These are the activations of a small neural network, seen along a few directions. Each row is one input.
Each table varies a few parts of the input and shows all the possible inputs, shuffled.
Descriptions start from the smaller parts, as in this example, which fits no table here: one of 5 places around a ring, together with either a single point or one of 9 places along a line or (one of 3 separate values, together with one of 6 places along a line).
Shared parts are said once, and a part with two or three values counts as separate values.
In the rows, 128 means zero.

Other details of the inputs shift rows strongly along three fixed directions, in all tables alike. That doesn't count.
To show where, the next rows are all for the same input, with only those details redrawn:
[120 117 127 140 134 120 118 126 134 139 135 102]
[160 138 103 161 154  63  92  82 156  63 171 169]
[124 154 133  69 236 109 101 115  92 137  90 124]
[194 174 104 107 107  53 160 185 119 163 137 100]

Table:
r1: [122 115 117 137 139 124 129 121 145 139 133  99]
r2: [218 152 105  86  99  75 181 176 119 150 130 112]
r3: [123 130 135 126 118 147 113 136 134 128 137 122]
r4: [166 140 119 149 131  94 112  93 160  53 159 214]
r5: [123 110 126 143 137 119 135 116 132 144 132 108]
r6: [121 130 126 134 125 135 108 130 138 139 135 112]
r7: [179 199 108 113 104  71 169 198 136 164 125 132]
r8: [111 139 119 122  96 147 110 126 102 109 127 116]
r9: [113 143 138 135 123 140 113 137 143 137 136 124]
r10: [120 109 122 129 108 136 147 114  91 109 122 118]
r11: [144 104 134 118 122 146 120 127 128 123 137 110]
r12: [107 177 139  73 228 124 108 127 107 140  82 155]
r13: [106 131 132 141 126 125 118 134 135 141 132 123]
r14: [108 122 140 141 122 130 143 131 137 142 118 149]
r15: [ 93 132 120 139 102 119 125 119  97 127 119 124]
r16: [111 123 138 144 125 134 145 132 140 141 116 149]
r17: [131 123 129 126 119 145 109 130 135 131 133 115]
r18: [113 147 130 139 128 150 122 142 153 135 131 129]
r19: [118 106 134 138 121 119 132 120 124 145 120 132]
r20: [139 139 143  52 216 131 109 113  82 130  78 152]
r21: [147  95 134 122 125 142 136 118 127 127 130 116]
r22: [128 125 145 121 113 152 122 135 135 125 131 135]
r23: [121 109 120 140 138 118 139 115 139 143 130 106]
r24: [116 127 123 116  92 149 117 125  97 106 124 124]
r25: [129 119 139 120 114 150 120 134 129 125 134 130]
r26: [137  93 129 127 128 130 146 113 131 133 124 117]
r27: [128 111 121 122 106 148 141 118  93 102 126 115]
r28: [120 114 150 132 114 134 138 127 127 135 120 146]
r29: [127 122 127 133 132 133 111 128 136 134 142  99]
r30: [128 120 141 129 118 155 139 137 139 127 119 148]
r31: [119 110 130 143 133 114 128 121 128 143 132 110]
r32: [129 129 137 125 118 162 130 141 145 124 126 140]
r33: [121 108 144 131 115 131 136 127 121 134 123 141]
r34: [151 135 116 160 139  65 110  82 146  66 161 205]
r35: [120 117 127 140 134 120 118 126 134 139 135 102]
r36: [103 125 113 141 117 124 139 116  99 119 128 107]
r37: [186 125  99 137 145  92 104  77 162  47 173 173]
r38: [127 179 136  63 227 157 112 134 115 127  85 157]
r39: [113 137 132 134 124 138 111 136 137 136 139 119]
r40: [105 132 110 139 119 130 129 122 105 115 131  99]
r41: [142 115 126 124 130 147 119 124 138 127 140 100]
r42: [120 140 136 128 120 156 121 141 148 129 131 133]
r43: [128 120 117 118 106 155 131 122  99  98 134 107]
r44: [123 141 134 131 122 159 123 142 150 127 128 133]
r45: [143  95 138 123 121 138 130 123 122 126 130 118]
r46: [198 174 100 107 111  58 166 180 124 164 137  98]
r47: [102 134 136 146 127 128 135 133 142 146 123 141]
r48: [107 144 127 148 135 144 134 144 157 141 125 137]
r49: [151 136  93 157 132  69 121  70 116  40 160 182]
r50: [101 145 116 130 101 137 108 126 105 117 129 112]
r51: [ 94 139 117 137 104 125 115 124 103 122 122 116]
r52: [135  94 139 130 124 126 136 118 120 133 126 121]
r53: [129 121 116 130 137 136 122 123 147 134 140  95]
r54: [105 124 135 143 125 119 128 129 129 145 129 131]
r55: [106 137 139 142 125 128 120 135 141 141 129 128]
r56: [108 116 128 127  93 131 133 117  89 116 113 135]
r57: [139  94 135 130 127 130 142 114 125 134 126 118]
r58: [114 124 127 141 127 123 115 128 135 144 129 116]
r59: [131 122 122 133 136 137 118 124 141 135 143  96]
r60: [139 114 120 121 131 146 123 123 145 126 138  99]
r61: [121 119 142 137 120 143 145 133 137 134 115 151]
r62: [125  99 135 138 129 117 136 118 123 140 127 118]
r63: [148 104 130 118 125 150 126 122 133 124 138 108]
r64: [126 129 140 122 116 158 127 139 142 125 128 141]
r65: [138 115 130 125 126 143 113 128 133 126 140 102]
r66: [110 119 146 139 119 124 137 127 130 142 121 143]
r67: [106 137 130 151 134 139 144 138 151 145 122 145]
r68: [110 146 133 136 125 146 119 141 150 137 133 130]
r69: [191 175 122 101  89  74 185 190 120 159 119 149]
r70: [112 126 134 146 130 141 151 136 146 141 117 152]
r71: [129  99 130 138 132 121 142 114 127 141 127 116]
r72: [130 132 134 127 123 169 136 144 151 124 127 144]
r73: [ 99 121 124 134  98 122 132 117  92 123 114 133]
r74: [163 157 117 149 134  93  90  93 163  53 171 193]
r75: [128 102 138 131 116 129 132 120 121 137 119 134]
r76: [104 130 142 144 124 122 130 129 135 146 126 135]
r77: [112 117 130 143 126 117 125 122 129 148 125 123]
r78: [128 116 149 125 112 145 131 131 129 128 124 143]
r79: [137 112 133 119 115 148 116 128 130 128 131 124]
r80: [129 123 138 131 123 162 145 141 146 127 120 152]
r81: [127  98 125 135 133 120 146 113 134 140 125 115]
r82: [114 150 127 141 133 157 128 146 159 136 132 133]
r83: [116 118 127 120  91 142 127 121  91 109 117 132]
r84: [122 131 113 123 111 152 124 124 104 102 136  99]
r85: [122 121 139 139 125 150 151 136 143 134 116 155]
r86: [112 137 110 132 116 142 122 124 107 110 139  95]
r87: [129 110 143 123 113 143 129 131 123 128 127 138]
r88: [108 171 140  78 230 122 121 122 103 143  76 162]
- Changing only one part turns r29 into r11. The same change can be made to r82. Which row results? => r72
- Changing only one part turns r39 into r13. The same change can be made to r53. Which row results? => r1
- What is each input in this table made of? => one of 8 places around a ring, together with either one of 2 separate values or one of 9 places along a line
- Start at r80 and move only the place on the line of 9, one step at a time. The first step leads to r30. Which rows follow, in order? => r4, r78, r87, r20, r45, r21, r2
- Which other rows does r36 become when the choice among 2 separate values takes its other values? List them by row number. => r15
- List by row number the other rows that have the place on the ring of 8 in common with r84. => r3, r8, r17, r38, r41, r42, r44, r60, r65, r74
- List by row number the other rows that have the place on the ring of 8 in common with r69. => r10, r26, r28, r33, r52, r56, r57, r61, r75, r85

Table:
r89: [121  85 130 139  62 125 144 137 110 167 134  73]
r90: [104 126 138 118 210 132  85  90 129 110 111 150]
r91: [134 116 123 174  60 116 154 150 166 144 156 109]
r92: [102  99 132 112 186 146  99  73  85  78 111 135]
r93: [213 194  92 116  77  49 172 174 123 124 140 162]
r94: [ 94  98 149 116 118 187 132 144 122 160 115  93]
r95: [103 111 148 107 179 168 113 114 122 144 110 112]
r96: [129 141 128 128 164 119  99  89 127  79 137 182]
r97: [145 136  89 152 125  89 105  84 127  67 168 130]
r98: [157 126 115 158  67 109 138 131 160  96 166 144]
r99: [136 113 114 176  62 118 158 151 164 146 153 114]
r100: [120 139 119 137 172 110 107  90 134  84 130 183]
r101: [147 141 118 155 117 102 103 101 144  79 154 177]
r102: [100 113 151 108 176 168 117 114 122 140 103 112]
r103: [ 96 132 140 117 200 136  86  91 119 106 111 160]
r104: [164 122 108 171  81 107 142 128 166 108 165 139]
r105: [112 104 136 156  79 147 152 160 149 175 140  86]
r106: [ 92  98 141 119 116 189 139 142 122 159 105  98]
r107: [ 95 100 148 118 116 184 123 147 122 162 110  91]
r108: [157 156 134  77 141 123 150 185 104 190  96  84]
r109: [ 79 107 151 131 123 173 136 145 121 171 113  97]
r110: [201 243 118   5 196  44 176 208  60 182  66 135]
r111: [144 143 120 153 115 102 116  98 144  74 151 180]
- What is each input in this table made of? => either one of 3 separate values or (one of 4 places along a line, together with one of 5 places around a ring)
- Which of the alternatives is r97? => one of 3 separate values

Table:
r112: [ 71 120 139 124 182 126 113 103  95 146  95 124]
r113: [124 131 128 118  89 139 144 157 119 146 117 102]
r114: [129 127 130 127 107 130 135 153 128 164 137  86]
r115: [115 104 141 102 189 147 114 100 110 134 106 103]
r116: [124 129 127 127 107 126 140 157 137 162 125  90]
r117: [150 128 130 169  68 118 132 133 166 100 164 168]
r118: [129 137 128 130 111 135 155 159 148 174 121 112]
r119: [161 100 113 168  65 113 136 105 145  83 171 132]
r120: [161 115 105 176  80  94 123 118 162 102 174 123]
r121: [126 108 120 148 140 134  88  71 131  62 144 159]
r122: [236 248  91  56 206   8 149 164 104 110 122 179]
r123: [128 137 130 120  94 148 159 160 130 157 116 124]
r124: [117 117 123 149 139 137  84  72 132  66 152 163]
r125: [131 130 137 124  96 150 152 170 130 156 115 129]
r126: [104 107 136  92 170 163 111 107  94 120 107 120]
r127: [105 106 135 100 188 149 107 108 111 135 112 107]
r128: [ 94 119 123 160 134 105 104  70 113  73 136 175]
r129: [126 140 130 127  96 148 155 163 119 146 122 109]
r130: [129 133 147 129 110 135 145 165 150 174 126 115]
r131: [103 126 148 112 188 155 113 126 134 148  98 140]
- What is each input in this table made of? => one of 2 separate values, together with either a single point or one of 9 places along a line
- Changing only the choice among 2 separate values turns r118 into r123. The same change can be made to r114. Which row results? => r124

Table:
r132: [127 127 140 125 120 139 155 148 133 149 125 115]
r133: [ 95 114 135  87 216 164 107  82  77 114 100 114]
r134: [ 78 119 135  96 216 138  94  88  86 123  84 115]
r135: [132 131 115 153 124 110 111 104 161 106 152 142]
r136: [226 178 102  71 147  31 134 142  99 114 135 140]
r137: [126 132 132 120 112 145 136 158 126 141 124 113]
r138: [123 133 130 116 111 145 141 153 130 141 125 113]
r139: [118 124 134 123 109 135 145 150 123 154 119 129]
r140: [131 124 135 131 125 137 144 152 137 154 120 111]
r141: [123 125 134 130 119 128 143 146 132 164 122 118]
r142: [125 127 134 127 120 131 148 141 138 160 120 114]
r143: [123 132 134 123 109 141 131 157 120 147 124 119]
r144: [127 132 124 124 123 136 135 149 141 153 125  99]
r145: [114 127 124 127  96 127 141 137  94 135 110 105]
r146: [120 126 122 156 107 129 105 101 144  93 148 164]
r147: [145 139 126 147 129 113 117 119 146  93 156 149]
r148: [118 106 122 171 121 123 117  93 170 108 150 148]
r149: [112 108 129 167 104 143 118  90 158  92 144 165]
r150: [110 104 129 165 109 136 120  94 160  93 150 162]
r151: [132 130 123 156 111 128 105 110 142  90 146 163]
r152: [128 130 133 120 108 148 152 149 129 144 112 125]
r153: [ 85 111 148 105 225 168  96  97 122 131  87 134]
r154: [115 123 124 131 112 115 139 138 105 144 120  91]
r155: [145 140 116 143 132 109 117 115 155  98 153 144]
r156: [212 181  77  91 150  44 146 138 101 109 139 133]
r157: [185 175 125  34 246  61  95  91  69  85 104 171]
r158: [122 110 125 158 117 134 124 104 159  88 149 161]
r159: [126 127 121 159 121 113 106 106 153 106 157 148]
r160: [128 128 136 128 107 144 142 152 120 150 111 130]
r161: [134 121 111 118 104 145 147 132  96 133 121  98]
r162: [129 122 131 135 125 129 138 151 135 163 118 115]
r163: [130 114 124 163 127 124 123 104 166  99 151 149]
r164: [ 82 123 151  95 204 186  89  98 106 113  86 140]
r165: [113 106 136 171 114 133 123  92 161  99 156 153]
r166: [139 105 132 105 101 130 131 137 104 140 125  98]
r167: [111 123 124 125 102 121 142 142  96 136 116 102]
r168: [203 179  84  85 145  58 147 135  88  95 136 148]
r169: [138 130 117 159 128 109 104 115 154 107 152 146]
r170: [121 126 141 128 116 131 148 146 124 159 125 122]
r171: [142 109 132 108  96 136 130 132 102 139 118 101]
r172: [ 74 126 150  91 198 181  92  87 107 120  86 143]
r173: [130 114 134 166 124 128 123 109 156  94 154 153]
r174: [130 132 132 127 122 139 133 154 135 150 127 102]
r175: [116 133 131 119 106 137 134 151 121 151 125 120]
r176: [127 124 135 124 115 143 147 157 128 144 118 123]
r177: [126 137 130 117 105 150 140 149 127 140 118 116]
r178: [122 129 134 124 103 140 145 147 120 153 112 132]
r179: [114 125 131 129 109 117 144 138  97 140 123  96]
r180: [128 111 119 165 128 122 121 103 170 102 149 147]
r181: [123 135 131 123 116 133 136 143 136 156 126 104]
r182: [130 128 135 125 109 149 147 153 126 143 111 125]
r183: [119 135 138 125 113 133 136 147 122 155 131 113]
r184: [123 105 130 177 121 127 112 104 161 105 153 152]
r185: [127 132 134 131 119 135 128 153 129 156 127 107]
r186: [151 140 112 146 136 104 111 121 154 102 149 143]
r187: [125 134 141 129 116 137 133 153 122 152 130 112]
r188: [115 101 131 173 112 137 112 104 153  93 151 165]
r189: [ 78 122 156  95 216 177  96  93 112 118 100 130]
r190: [127 131 129 153 118 119 117 102 152  98 158 148]
r191: [128 126 144 132 119 135 145 152 124 155 124 121]
r192: [213 184  82  88 151  46 148 138  96 106 140 136]
r193: [120 131 125 128 118 128 129 147 133 163 126 107]
r194: [122 123 128 131 122 125 140 146 135 167 119 116]
r195: [119 135 131 116 106 140 139 147 127 147 123 116]
r196: [142 102 128 113 112 122 126 134 117 150 127  86]
- What is each input in this table made of? => one of 5 places along a line, together with either one of 3 separate values or (one of 2 separate values, together with one of 5 places around a ring)
- Changing only the place on the line of 5 turns r183 into r175. The same change can be made to r173. Which row results? => r176
- Changing only the place on the line of 5 turns r194 into r139. The same change can be made to r162. Which row results? => r188
- Which other rows does r171 become when the choice among 3 separate values takes its other values? List them by row number. => r145, r161
- Which other rows does r140 become when the place on the ring of 5 takes its other values? List them by row number. => r141, r142, r163, r184
